A small network was trained on invented records. Each row is its activation on one of them, seen along a few directions.
Records have a field called Gama. Each example row is followed by its value.
Records without Gama are marked none.
The largest differences between rows may come from other fields.
Strong random noise was added to every row along 17 fixed directions; ignore it. To show where, here is one row again and again, with new noise each time:
-82  433  -90  455  160  -388  260  -222  124  -17  16  84  158  247  262  256  -368  123  336  -93  85  -337  -343  -91  -14  -79  -54  -156  21  -123  98  -47  65  96  -198  312  17
-152  451  -324  -81  81  -180  98  -24  -57  -210  -11  52  263  -394  -33  341  159  74  -161  159  -139  564  101  -117  77  90  196  45  -39  -8  239  -426  -192  -468  247  -467  -59
382  133  145  -61  136  -90  64  241  -280  -139  -134  -76  126  -74  -88  240  389  190  -341  100  286  142  -231  256  94  -190  152  84  -93  -398  351  187  -199  -76  75  -76  15
-148  231  -134  415  -445  357  -85  205  -4  -277  0  -479  -155  -376  259  671  166  -433  223  -51  -162  -233  -587  -249  376  -56  -19  190  325  -250  135  -158  26  -34  110  -170  -272
68  624  -351  197  -232  -11  149  -406  -97  258  -178  -65  37  -20  -299  253  -53  109  92  -403  -283  363  224  -249  -269  158  319  -11  -173  214  136  -38  -80  -216  388  -230  393
-247  234  -202  357  171  145  -220  -278  49  -39  325  -45  215  -211  105  42  -278  70  -55  -180  -41  -267  -138  108  -410  113  -441  -148  -9  310  -65  65  453  -48  -11  78  -693
-281  -360  198  -63  69  -389  290  54  314  36  107  -103  56  -31  -219  -13  73  286  -28  -70  -71  476  -202  -281  28  -258  -228  -77  -27  87  -94  -302  315  -183  -189  147  -301
-33  390  -61  -98  -372  66  -15  16  106  -714  -44  -336  -276  96  -85  420  -78  587  379  -101  356  107  255  -262  -455  94  -158  -458  -214  305  142  131  -92  542  -229  -276  116
-48  120  -155  85  -135  -99  -242  138  -148  -404  1  -11  29  -89  268  458  -22  210  123  395  452  -172  -39  -95  -449  -103  -106  -31  -63  459  291  34  117  418  254  92  116
-303  -306  -134  -473  -56  61  -454  217  122  4  497  -288  142  154  299  -351  371  -307  116  -76  96  -1  555  255  -165  94  -592  -492  54  298  -16  788  40  -121  -257  -58  72
185  -236  -307  -153  -10  341  -726  -2  324  369  -201  -3  -320  -183  -219  -33  -235  -649  144  -246  -369  -493  368  -136  67  150  223  -21  157  29  -420  269  107  -9  -174  -380  -164
-29  446  -336  -294  -485  131  102  -421  81  163  -71  324  30  498  105  35  -46  -93  -258  292  233  259  262  -271  55  -431  131  -62  74  26  310  -73  -69  -120  81  -110  0
-8  -193  140  149  385  -494  169  210  12  77  15  -78  108  -268  33  101  -74  108  265  -20  -154  105  -138  91  -71  292  209  -1  -180  44  -103  -321  -294  228  -47  48  318
-1  67  -334  60  127  61  -4  -182  -517  140  -100  333  535  -257  243  -211  244  -210  -277  -157  -29  31  -127  158  165  -7  -115  276  -170  181  154  28  345  -83  549  181  424
-445  -122  60  -68  175  119  24  45  -364  244  342  -241  82  -250  528  146  34  -218  129  36  -15  -284  160  191  -284  220  20  21  -606  241  -2  206  -276  381  -64  3  495
-24  424  146  105  -73  474  -18  237  -324  -13  64  228  -40  -288  -21  -41  -5  351  -153  -82  -110  100  150  311  -253  303  35  272  -261  395  179  58  -5  -276  187  -110  323
238  125  -91  308  169  -145  68  -218  -259  -86  -309  20  158  -179  -103  183  68  -151  -82  6  -75  -66  -305  -145  82  -219  224  295  59  -222  83  -221  121  44  412  76  136
-252  66  -54  -240  142  324  -196  308  250  -413  -155  381  -192  -309  268  -221  -462  -12  685  -349  -223  -536  338  -20  357  508  -97  -189  -307  183  -395  -102  -54  431  -798  -307  623
-155  -223  147  -400  -107  588  -270  410  177  -302  124  -485  -430  -361  -9  183  57  7  90  -361  -40  -210  156  66  178  315  -156  -290  -320  -171  -300  307  -123  285  -751  -597  -394

392  150  -201  -94  108  149  151  -578  -665  87  -87  -356  165  101  -121  -206  430  -343  -379  -141  -73  203  359  166  -131  118  333  45  -148  -441  27  311  -501  198  624  -286  381 => y8
-15  372  -298  72  -336  446  -203  -267  212  118  -100  83  -44  -217  -210  259  -86  -295  41  -159  -144  -130  -97  -313  60  -246  71  38  105  -79  86  -161  83  -74  -90  -242  -236 => y1
-103  341  133  265  -159  208  100  -126  -76  -179  160  -135  182  -284  -151  52  257  -39  65  36  -184  238  -134  -32  -294  -198  -103  134  101  52  277  -290  -128  -66  214  -2  180 => y5
-115  -188  -129  106  -193  -183  93  52  341  103  -10  -290  23  -180  -257  -72  111  -131  424  -567  -475  408  -96  -273  236  304  -93  -181  204  68  -225  -253  5  -89  -49  -91  96 => y11
222  -389  239  77  263  -356  -31  333  -15  -438  -260  266  81  86  -57  -257  174  78  89  232  158  -143  -206  -86  264  -307  -203  192  384  -118  -37  -25  355  -39  107  402  289 => y4
-423  27  -316  -149  362  40  -372  101  128  -365  115  501  597  -610  133  -432  117  -258  162  -76  -280  -4  99  90  266  22  -594  -4  92  321  28  -212  461  -444  -135  -45  143 => y8
40  -393  22  3  449  -392  -264  99  181  -406  -107  199  -55  138  62  -273  -70  -323  178  398  -10  -403  220  -215  151  -200  -88  105  524  -183  -314  67  253  -185  27  156  54 => y3
148  -103  80  -33  235  -107  -429  35  184  -325  52  -107  -239  162  -247  -95  -15  -92  200  236  49  -296  544  -113  -471  -56  -52  -143  365  -18  -175  408  -50  -83  -44  -117  36 => y11
174  507  -287  191  -437  -258  321  314  -319  -470  -188  -234  -131  351  331  615  227  295  -78  151  304  329  -196  -119  416  290  209  62  327  -217  324  196  -121  -420  580  -112  14 => y6
89  -530  -73  -186  -107  139  -267  186  82  -70  59  140  323  -308  -66  -385  378  -96  59  -208  141  47  -200  110  20  -81  -542  -159  80  247  17  -29  252  503  -47  175  112 => y12
154  378  263  303  178  273  202  61  -109  -314  -68  -261  -14  -267  -300  6  132  184  111  -568  -257  -56  -232  203  182  217  -62  -13  -104  -474  -20  104  -126  -148  -277  -168  29 => y4
-302  147  225  265  124  182  39  -220  95  29  276  -243  -239  -140  -464  34  -178  355  -38  -249  -305  91  279  -211  -670  63  -166  51  -106  310  -228  131  341  -461  50  -71  -355 => y1
82  530  -263  552  -43  -62  -82  -269  15  211  99  5  75  40  88  243  -336  -71  329  -137  -79  -349  -32  49  -471  300  127  -95  110  129  55  33  -209  143  183  66  106 => y10
-200  552  -152  275  29  -95  361  79  -246  -498  94  114  180  275  732  -112  -138  -30  383  -46  -12  -260  -65  190  544  418  -188  -80  222  -197  67  96  -155  -144  -27  148  474 => y7
-53  -245  185  2  481  8  123  -203  -38  -153  -165  146  58  -331  -318  -257  -176  198  -162  -230  -168  -43  -99  -59  42  -25  -78  135  -317  -73  -314  -326  403  109  -158  4  -236 => y12
-148  -70  -535  -335  -231  -14  -296  -171  257  -83  -376  18  -376  102  54  364  -371  -233  419  -120  -1  -365  466  -644  75  65  248  -198  -172  216  -333  114  180  344  -158  -363  248 => y10
-30  288  249  291  -383  380  46  -171  90  -120  133  -210  14  22  -113  -165  230  -291  395  -61  -203  -59  -92  -92  -211  -360  -203  17  273  -44  253  -92  -229  161  -64  185  454 => y3
-417  -165  -78  -98  85  -208  -47  368  380  279  -14  107  -65  -357  160  550  -191  -92  320  122  -73  -183  -167  -323  226  -74  160  46  -207  59  2  -229  39  -152  -434  -99  55 => y7
-346  -363  51  -326  -110  -128  151  -164  45  393  145  -33  43  70  52  55  27  80  -212  171  147  301  62  -161  -215  -277  -10  -44  -392  295  36  -146  80  176  -41  109  -75 => none
-141  -193  136  -361  89  286  -11  -494  -296  45  102  95  42  273  18  -920  116  -443  -163  165  -290  167  749  121  -126  -85  -19  116  -25  134  -215  40  -136  0  266  20  539 => none
-246  287  -287  91  388  -37  -9  -419  -106  50  -14  450  430  -472  -94  83  -5  -181  -263  220  -206  50  27  -259  -131  -342  43  346  -90  6  121  -446  233  -466  288  -111  -56 => y6
-59  82  -5  -31  -181  54  -8  37  164  -76  303  -21  48  12  -144  -264  172  60  -28  61  -125  479  285  42  -215  193  -181  -116  353  211  23  -119  -179  -308  143  -144  -63 => y2
-314  94  63  -32  -52  240  -270  454  222  -51  -43  215  -150  -542  -234  372  22  182  231  15  -122  -76  99  -266  -206  -165  -70  192  -181  429  145  -15  268  -380  -177  -141  307 => y2
232  -49  -107  250  139  -182  -225  183  -205  121  64  -593  -160  -335  -94  635  35  44  -11  8  14  -97  -23  115  -506  491  387  -46  -123  46  -44  200  -354  226  337  -278  -229 => y5
12  378  -89  102  -729  484  200  -486  -51  -306  -68  -266  -269  433  -200  -71  -118  387  -79  -319  101  302  80  -240  -174  -40  -257  -146  76  311  28  59  393  159  247  10  -333 => y7
202  -251  445  -112  -256  585  112  32  -20  72  -146  7  -283  7  -332  -359  172  -66  -264  -163  -128  55  -163  11  247  -297  4  281  34  -292  -125  -117  87  118  -143  9  -48 => y12
93  -7  93  -207  -38  582  -253  203  3  -370  -70  -181  -253  -650  -470  292  114  266  -329  -114  17  117  -31  -35  -87  51  30  65  -216  -96  -75  -131  63  43  -204  -580  -654 => y1
227  -252  -201  -332  -88  219  -171  -105  -117  472  1  -82  -92  119  -25  -311  146  -455  -145  -199  -136  -1  444  131  83  326  271  -46  -17  -104  -266  336  -374  126  127  -265  276 => y9
-16  327  583  335  -161  206  252  -33  45  -209  -26  -539  -375  -310  -545  379  57  274  348  -82  -360  258  -84  -215  -490  -117  300  124  -175  -74  137  -412  -483  150  -82  -196  268 => none
164  -261  224  -61  -296  140  121  247  393  374  -96  427  -245  58  5  -118  -465  213  20  138  54  49  -381  126  228  113  226  83  -13  185  -108  -675  -204  522  -417  106  -263 => y8
88  61  38  93  -418  333  52  236  -144  -282  -160  60  -264  60  285  162  -185  237  184  -44  256  -255  -220  35  97  218  13  58  -86  241  25  -55  17  585  -13  81  235 => y11
-342  -61  180  119  48  231  -81  185  603  14  90  469  -300  -80  39  -85  -630  -15  269  176  -209  -471  -104  -217  139  -20  -98  97  223  65  -350  -473  195  -95  -670  48  -424 => y10
289  419  198  319  -562  178  13  -429  481  2  47  -119  -227  286  -495  348  -126  175  185  260  256  -1  -229  -392  -747  -688  54  -170  295  -60  380  -363  -357  554  -197  94  -310 => y3
272  266  -130  475  -316  222  228  -202  -473  -477  -314  -172  -131  -47  -20  196  -67  317  61  -285  110  -59  -321  -173  -57  257  41  211  -2  108  -43  -104  279  439  602  114  182 => y6
162  -31  -190  -293  377  -78  -385  -89  -93  79  10  63  55  97  -48  -258  -14  -181  -195  84  -20  -70  598  272  -146  157  87  -143  -33  40  -123  454  -19  -265  88  -236  -41 => y2
293  -1  -102  288  33  -296  196  -208  -68  -242  -146  -402  73  335  -86  -76  151  -59  35  -379  -10  21  -299  -3  342  47  -122  -177  355  -454  -131  247  189  -43  189  162  -259 => y5
40  374  -389  20  342  -365  308  -311  -410  267  -102  167  476  69  234  212  40  175  -119  -292  245  -94  -44  112  -3  61  102  -125  -542  -128  224  367  0  46  162  111  456 => y9
376  402  318  382  -301  94  -281  -127  142  -4  -139  105  -253  315  -356  96  -53  -176  272  581  14  -231  89  -177  -671  -680  273  277  526  130  409  -52  -258  37  302  294  439 => y9
-16  189  -284  -289  255  96  -285  -329  146  299  79  227  181  -102  31  63  -314  -31  23  -61  143  -292  337  159  -355  66  75  -380  -518  104  -6  80  -263  469  -474  -291  -105 => y4

Which value of Gama does each new row have?
-85  185  -92  310  147  -248  127  -12  137  135  -17  -316  -272  -228  -302  529  -252  181  57  -77  -345  186  27  -298  -193  386  438  63  0  -38  -208  -206  -87  -428  167  -352  -382 => y5
156  49  -19  124  180  -17  -58  -282  -81  187  -62  -232  178  -332  -300  192  66  -11  4  -243  -49  -2  -183  70  -342  -94  105  -68  -341  -32  113  -130  -95  388  17  -63  -58 => y12
334  -329  -66  -115  212  -607  -28  -155  265  -107  -156  -145  154  122  -461  -180  147  107  -76  4  11  491  13  -99  -36  -178  -6  -249  259  -99  -96  -177  83  -5  116  1  -360 => y3
205  140  151  98  -328  -47  11  180  264  426  -184  12  -383  297  47  504  -273  -55  335  179  152  -325  -189  -113  -12  -221  485  4  -61  -78  205  10  -410  332  -324  90  276 => y2
77  28  -93  169  -158  103  -393  -1  166  -22  109  103  128  -39  -89  56  52  -98  34  122  194  -219  -192  -37  -290  -372  -332  -40  319  208  218  142  334  4  64  257  -267 => y1
-43  130  343  -52  194  75  -205  302  316  -222  185  448  129  -253  -237  -397  -119  412  62  196  -74  214  126  355  -309  31  -277  -44  91  394  139  -331  -13  -228  -325  45  -66 => none
83  -290  -255  -270  161  -180  -755  78  414  -323  -60  128  368  -610  -303  -61  352  -606  319  398  -91  84  177  -183  -233  -390  -159  -128  407  135  192  -447  -155  235  -9  -243  107 => y12
-259  257  14  219  -97  -37  516  -153  245  458  149  178  176  -161  -46  -75  -245  137  65  -283  -419  462  -300  -2  192  267  133  29  -154  61  -9  -732  -225  -188  -188  -1  -69 => y3
13  -128  86  46  41  357  -183  -202  128  365  201  -243  -176  130  -32  -306  -217  -265  -115  -353  -251  -298  61  273  11  210  -102  -140  24  -133  -344  312  68  -26  -276  -30  -571 => none
-15  145  -147  -342  -548  266  43  171  310  81  -56  26  -153  -23  54  152  41  -116  32  10  -40  373  -28  -50  463  109  214  -147  65  -125  108  -380  -472  85  -316  -409  -95 => none
216  -28  255  211  -197  280  -121  274  -64  -45  -281  -194  -511  -304  -439  359  111  -129  181  76  -273  -107  27  -320  -135  -46  491  449  146  -113  -75  -93  -173  -77  246  -193  386 => y10
-356  112  -173  183  -72  -230  105  -122  -238  -534  -131  -320  -6  65  368  341  109  -256  533  53  -2  -230  46  -459  106  -197  -109  24  7  79  53  152  237  95  293  139  683 => y2
-22  -338  125  -372  436  -185  -28  191  -48  -33  -110  157  188  -508  -382  140  462  46  -230  110  35  178  100  -202  -52  -375  89  180  -298  -268  55  -52  -10  -186  -111  -225  249 => y10
